A small network was shown many inputs. Here are its activations along a few directions, one row for each input.
In each table, some parts of the input vary, and every possible input appears once, in random order.
A made-up example of a description, with smaller parts first: one of 3 separate values, together with either a single point or one of 11 places around a ring or (one of 5 places around a ring, together with one of 6 places along a line).
Shared parts are said once, and a part with two or three values counts as separate values.

Other details of the inputs vary at random and push rows far along two fixed directions, the same in every table; ignore that.

Rows:
row 1: [-19  -6  22  -3   8   1  32  -4  -1  25  -5]
row 2: [  0 -14 -34  11  -3  -7  11  10   0   3  -8]
row 3: [ 13  18  10  13  -1  10 -34  -4 -13  20   1]
row 4: [  6 -27 -54  56 -17 -11   0  22 -16  25  15]
row 5: [ 12 -10  21   4  -6   3   5  -5   9  -8  -5]
row 6: [ -5  -7  -2 -14  -8   6   5  -4  15   4  -8]
row 7: [  1  35   8 -25   8  -2 -30 -32  -7  11  -1]
row 8: [ 18 -11   2 -16   9  -1   7  -4   5  -2   0]
row 9: [-14  -2  15  -7  16  -8  35  -2  -7  19 -11]
row 10: [-10  29  -1  25  -2  -8 -39 -24 -16  13  13]
row 11: [  3   3   6 -15   0   2   6  17   1  -8  -6]
row 12: [-21  -5   8  -5  -4   0   7  -6   8 -17   8]
row 13: [ -6  32  -8   6   6  -4 -35   0 -17  14  -6]
row 14: [-17   0   2 -10   4  -8  10  -4   1 -22   2]
row 15: [  0  10  -3 -12   6   9  10   7   4 -15  -3]
row 16: [ 18  -1   9  -8   5   9   6  10   1  -8 -12]
row 17: [ -9 -15 -36   7   0  -6  13   7  -6  -2   7]
row 18: [  9 -16 -29  13  -7 -12   9  13  -7   7   0]
row 19: [-13 -20 -31  13  -8   2  10   5   0   3  14]
row 20: [-18   1   2 -13  -2  15   5   8   6 -10   8]
row 21: [-5  6  3 -7 -2 18  7  5 11 -9  4]
row 22: [ 22  -4   2 -10   2   0  -2  -8  -1   5 -11]
row 23: [ 18 -15   9  -9  -6  11   5  -6  10   6  -6]
row 24: [-13   5  -4 -18   6   7   7  10   0 -16   2]
row 25: [  0  -2  12  -7  -3 -13   8   3   3 -14  -6]
row 26: [ -1  -3  -3 -12  -6  10   9 -10  14  -2   3]
row 27: [-14  25   3  21  -5 -11 -40 -17 -12  16   1]
row 28: [ 14  -2   8 -11  12   6   5  11   2  -9   0]
row 29: [ 16  -6  15  -1   2  -6   8  -3   2 -14 -12]
row 30: [ 16 -33 -44  50  -5  -4   3  15 -10  19  18]
row 31: [  7 -12  21   1   1   0   5  -4  10 -10   7]
row 32: [ 9 -6 14 -6  4 15  2 10  9 -3  7]
row 33: [ -1  -1  11 -10  -8  10   3  15   8  -2   1]
row 34: [ -4  -7  17  -2 -11  -5   5   1  10  -9   1]
row 35: [ -6  40  10   2   8 -13 -37 -29 -16   3   2]
row 36: [ -8   1   5  -6   0 -10   8  -1   7 -17 -14]
row 37: [ 10  18   8  16  12 -17 -33 -15 -20   8   8]
row 38: [-9  2  4 -9 -5 14  3 12 12 -4 -7]
Each input here is: one of 2 separate values, together with either a single point or (one of 3 separate values, together with one of 6 places along a line).
Changing only the choice among 2 separate values turns row 3 into row 16. The same change can be made to row 38. Which row results? -> row 13
Which other rows does row 26 become when the choice among 3 separate values takes its other values? List them by row number. -> row 10, row 21

Rows:
row 39: [ 2 -2 10 -4  4 -3  8 -4  3 -7  1]
row 40: [-1  3 11 -7 -2  8 -5  0  7 -9  1]
row 41: [ -1  19   2   6   3  -3 -31 -15 -17  25   9]
row 42: [-32   8  -5 -13   0  -2  12  -2   4 -11   2]
row 43: [  4   2   2 -11   2   3   1   6   3 -12  -4]
row 44: [ 0  0 13 -2  1 -4  9  0  3 -5 -6]
row 45: [  3  27   1   2   3 -11 -42 -20 -18  16   1]
row 46: [ 1 -1  6 -9  3  3 10  1  2  4 -8]
row 47: [  5  -6 -11  -2  -1   8   9  13   5  -7  -1]
row 48: [ 1 -1  8 -8  4 -4  9  2  1 -2 -9]
row 49: [-3 -4 14 -2 -1  2  7  0  6  0 -4]
row 50: [  2  23   2  11   0 -10 -36 -18 -15  11   4]
row 51: [  3  -7  -5   6  -3   2   8  11   4 -16   1]
row 52: [  1   0   4 -10  -3  10   0   6   8  -4   2]
row 53: [-1 -6 11 -4  2  2  6 -4  6 -3  3]
row 54: [  4   1   9 -13   7  -3   4  -5   1  -3  -3]
row 55: [ 0 -6  7 -5 -5  3  1 -5 10 -6 -1]
row 56: [  7 -33 -45  32  -8  -2  26  24   1  -2   2]
row 57: [  4  -3   3 -12   5   4   9  -2   2   2  -2]
row 58: [  2  -5   3 -10  -6   5   2  -3   9   0   0]
row 59: [  0 -10 -40  55  -6 -10  -7  15 -24  29  10]
Describe the family of inputs behind these rows. -> either a single point or (one of 4 places along a line, together with one of 5 places around a ring)
Which other rows does row 49 become when the place on the line of 4 takes its other values? List them by row number. -> row 40, row 53, row 55
Which other rows does row 51 become when the place on the ring of 5 takes its other values? List them by row number. -> row 40, row 43, row 47, row 52

Rows:
row 60: [  8  -3   8  -9   4  -3  11  -3   6 -13  -5]
row 61: [ -3  30  11  18   4  -5 -45 -22 -20  25   8]
row 62: [-7 -2  7 -4 -1 -5  8 -4  2  6 -4]
row 63: [  6  -1  11  -7   4   1  13   1   4 -11  -6]
row 64: [  1 -16 -30  35   1 -13  10  15 -13   7   0]
row 65: [ 6 -2 -9 12  0 -8  4  3 -4 -3 -6]
row 66: [  1  -4   5 -16   5   7  12   7   4  -3  -4]
row 67: [ -4  -4   5 -14  -1   9  15   3   8   4  -1]
row 68: [  0 -20 -53  51  -7  -7   4  17 -19  22  15]
row 69: [  3  -9   4 -11  -3  10   5  -2  12  -6   2]
row 70: [-1 -3 11 -8  7 -2 12  2  1 -3 -5]
row 71: [ -2  25  21 -20   0   7 -32 -21   1  12  -3]
row 72: [  5  -6  17  -4  -2   2   7   5   7 -12  -1]
row 73: [ 8  3 -3 -9  0  2  1  2  3 -4 -8]
row 74: [  3  -6   1 -18   5   4  10   2   6  -5  -3]
row 75: [  2 -10  -4   3   6  -6  13   3  -1  -4  -1]
row 76: [  1   0  -2 -12   3   1   3   4   1   2  -6]
row 77: [ -4  30   8  16   1  -8 -47 -24 -20  25   4]
row 78: [  5  -6  13  -6  -4  -2   5   2   8 -11  -5]
row 79: [-23  36  16 -23   2  -2 -30 -20  -3  -3  -1]
row 80: [  7  -8  13  -7  -2  -2   5   0   9 -13   1]
row 81: [  8  -2 -13   8   1   4   4  10  -3  -1   0]
row 82: [-7 -4 14 -8  1  1 17 -1  6  2 -2]
row 83: [  7  -6   5 -12  -6   6   2   6  11  -9  -4]
row 84: [ 7 -7 -8 11 -5  5 -1 13  0 -1  5]
row 85: [ -7  33   3  16   5 -14 -46 -28 -28  35  10]
row 86: [  9  -6   4 -10  -4   5  -1   3   8  -9   3]
row 87: [-18   2   2 -18  -1   2  10  -2   9 -22   3]
row 88: [ -4  -9 -11   0  -5   3  12   6   3   8  -2]
row 89: [ 1 -9 12 -5 -1  2  8 -6 10 -8  1]
row 90: [  1 -12  -6   7  -4  11   9   9   7  -1   3]
row 91: [-20  11   3 -11   1   2   2   0   5 -15   3]
row 92: [ 12 -17 -55  52  -3  -9   0  20 -18   9  10]
Describe the family of inputs behind these rows. -> one of 3 separate values, together with either a single point or (one of 2 separate values, together with one of 5 places around a ring)
List by row number the other rows that have the choice among 3 separate values in common with row 69. -> row 60, row 68, row 74, row 75, row 80, row 85, row 86, row 87, row 89, row 92

Rows:
row 93: [  7  21  14   4   5  -6 -34 -23 -12  13   4]
row 94: [11 -5  3 -5  0  3  6 -3  7 -4 -7]
row 95: [ -9   8 -29  28  -4  -8 -26  -1 -20  23  13]
row 96: [  9 -10  -7  10  -6  -1   7  10   2  -1  -5]
row 97: [ -7  -1  -2 -14   2  -4   7   2   2  -8  -2]
row 98: [-5  9 -1 -9  6  1  1  0 -2 -5  0]
row 99: [-7  0 -1 -9 -1 10  7  2  7 -5  3]
row 100: [-11  -3   4  -6  -3  -4   6  -3   6 -11   2]
row 101: [ 3 -7 -9  6  3  0  9 13 -2 -4 -1]
row 102: [ 0 -4  5 -7 -2 10  4  6  7 -1  1]
row 103: [ 8 -8  7 -7 -4  7  4  5  7  2  0]
row 104: [ -4 -15 -47  45  -6  -4  11  21 -10   0   6]
row 105: [-9  5 -2 -8 -3 -3 -2 -4  3 -4 -4]
row 106: [-10  24   9   1   3  -3 -23 -15  -9   2   6]
row 107: [ -2  -3  11  -1   0   1   5   3   5 -10   0]
row 108: [ 6 -7 13 -1 -3 -1  4  2  6 -6 -1]
row 109: [13 -5  3 -9  5  0  7 -1  2 -4 -4]
row 110: [  9  18  10  -4   5  -6 -25  -8 -13  13  -1]
row 111: [11 -9  4 -7 -1  8  5 -2  8  1  1]
row 112: [ 1 -1  4 -5 -1  5  4  5  6 -7 -7]
row 113: [-11  -6  11  -2   6  -5  24  -6  -1  15  -6]
Describe the family of inputs behind these rows. -> either a single point or (one of 4 separate values, together with one of 5 places along a line)

Rows:
row 114: [  6  -7   6 -13   0   3  11   2  10 -14  -4]
row 115: [  0  15   8  -1   2  -1 -18 -10  -7  11  -1]
row 116: [ -1  -9  11 -11   3  -3  19  -2   7  -4  -6]
row 117: [  4 -22 -42  55  -6  -9   7  23 -13   6   8]
row 118: [  4  16   4  -2   3   1 -23  -7  -7   2   3]
row 119: [ -2  14   8  -2   4  -1 -15 -10  -8  15   2]
row 120: [ -3  12  11   0   4  -4 -14 -14  -8  14   2]
row 121: [-18 -21 -20   1  -5   2  35  17  13 -22   1]
row 122: [  1  -8   6 -15   0   4  16   1  10  -3  -6]
row 123: [ -1  -8  12 -10   3  -2  20   1   6  -5  -7]
row 124: [  2  -9  10  -9  -2   3  11   1  12 -11  -4]
row 125: [  4  15   3  -4   0   3 -25  -5  -5   5   2]
row 126: [  3  14   7  -1  -1  -1 -21  -9  -5   6   2]
row 127: [  6  -7   5 -13  -1   6   9   3  11 -16  -2]
row 128: [  2  -8   8 -12  -1   5  14   0  10  -7  -5]
row 129: [ -2  -6 -19  33   0  -8  -1   6 -15  16   7]
row 130: [  0  14   5  -4   3  -1 -16  -9  -8  15  -2]
row 131: [-21  22  -2  -5   2  -3 -16  -8  -7   1   4]
row 132: [  2  15   8  -1   0   0 -21  -7  -6   6   2]
row 133: [  0  -9   9 -13   0   4  17   0  10  -3  -2]
row 134: [  6 -15  -1 -12  -5   9  16  10  15 -16  -2]
row 135: [  7  -9 -36  42  -2  -8  -4  16 -15   6   7]
Changing only one part turns row 127 into row 118. The same change can be made to row 124. Which row results? -> row 117
Describe the family of inputs behind these rows. -> one of 2 separate values, together with either a single point or one of 10 places along a line
Which other rows does row 135 become when the choice among 2 separate values takes its other values? List them by row number. -> row 114
